These are the activations of a small neural network, seen along a few directions. Each row is one input.
Each table varies a few parts of the input and shows all the possible inputs, shuffled.
A made-up example of a description, with smaller parts first: one of 6 places along a line, together with either a single point or one of 9 places around a ring or (one of 3 separate values, together with one of 5 places around a ring).
Shared parts are said once, and a part with two or three values counts as separate values.
(in the rows, 128 means zero)

Other details of the inputs shift rows strongly along two fixed directions, in all tables alike. That doesn't count.

A family of inputs:
R1: [194  83 161 117 123 162 123 107  84 188 147]
R2: [172 163 116 111 177 115  72 140 164  78 115]
R3: [ 29 127  99 137  72 138 195 105 132 179 163]
R4: [167  51 171 128 117 156 143 117  58 148 111]
R5: [159  55 179 126 124 154 133 121  57 151 124]
R6: [ 45 130 108 159  60 130 198  99 135 179 165]
R7: [ 44 126 101 170  54 141 191 108 131 171 167]
R8: [192  79 161 118 124 171 112 107  90 180 160]
R9: [137 139 133 118 176  97  92 154 131  47  79]
R10: [ 63 157  91 128  83 144 170 102 156 224 178]
R11: [ 62 149  93 130  84 165 146 106 167 207 214]
R12: [170 158 125 104 182 102  94 176 147  82 108]
R13: [ 24 215  60 155 112  81 158 133 209  71 116]
R14: [157 145 139 139 161  90 110 141 139  48  67]
R15: [151  48 165 106 131 164 135 128  53 146 113]
R16: [ 18 217  64 153 107  83 140 143 203  68 128]
R17: [193  74 171 112 130 158 132 143  73 181 151]
R18: [179 174 127 126 166  92  91 135 165 104  92]
R19: [174 167 116 110 176 106  83 139 158  87 103]
R20: [180 166 131 127 169 112  65 139 177  85 127]
R21: [152  49 162 106 129 162 139 123  55 147 109]
R22: [152 147 143 137 156  92  92 150 133  45  79]
Each input here is: one of 2 separate values, together with either a single point or one of 4 places along a line or one of 6 places along a line.
Changing only the choice among 2 separate values turns R22 into R16. The same change can be made to R5. Which row results? -> R9

A family of inputs:
R23: [ 91 127 114 127 107 141 148 124 120 133 140]
R24: [ 91 123 110 127 113 131 153 135 123 138 140]
R25: [126 136 123 139 107 140 143 118 146 163 158]
R26: [ 86 129 120 120 114 130 148 120 125 149 129]
R27: [150 155 119 118 159 120  90 142 149 107 121]
R28: [199  34 188  84 139 189 121 115  44 203 157]
R29: [124 138 122 140 107 132 136 112 137 165 159]
R30: [141 136 126 140 147 108 110 121 144  76  92]
R31: [124 140 118 145 107 140 135 115 137 167 154]
R32: [141 147 133 130 147  96 117 130 138  89  82]
R33: [100 129 125 139 104 123 160 119 125 149 128]
R34: [121 133 135 136 146 112 102 150 133  59 107]
R35: [126 137 118 138 102 138 136 117 142 166 154]
R36: [146 141 123 137 146  96 121 145 136  77  94]
R37: [150 153 123 114 159 113  91 138 149 105 125]
R38: [ 86 129 119 122 115 130 153 128 125 146 132]
R39: [127 136 119 122 158 115 103 130 144  74  97]
R40: [112 135 116 120 118 145 134 127 147 160 163]
R41: [105 126 120 144  95 134 155 115 120 135 135]
R42: [151 153 119 112 154 119  92 144 154 106 121]
R43: [103 127 122 143 105 124 163 126 124 147 131]
R44: [ 95 114 136 160  89 132 148 122 119 125 145]
R45: [214  43 193  84 179 153 105 148  41 128  85]
R46: [164 153 130 131 151 110 107 130 152 104 123]
What do these inputs look like to the network? -> one of 2 separate values, together with either a single point or one of 5 places around a ring or one of 6 places along a line
Changing only the choice among 2 separate values turns R24 into R36. The same change can be made to R40. Which row results? -> R25
Start at R25 and move only the place on the ring of 5, one step at a time. The first step leads to R46. Which rows follow, in order? -> R29, R31, R35
Which other rows does R45 become when the choice among 2 separate values takes its other values? List them by row number. -> R43
Which other rows does R27 become when the place on the ring of 5 takes its other values? List them by row number. -> R28, R37, R40, R42
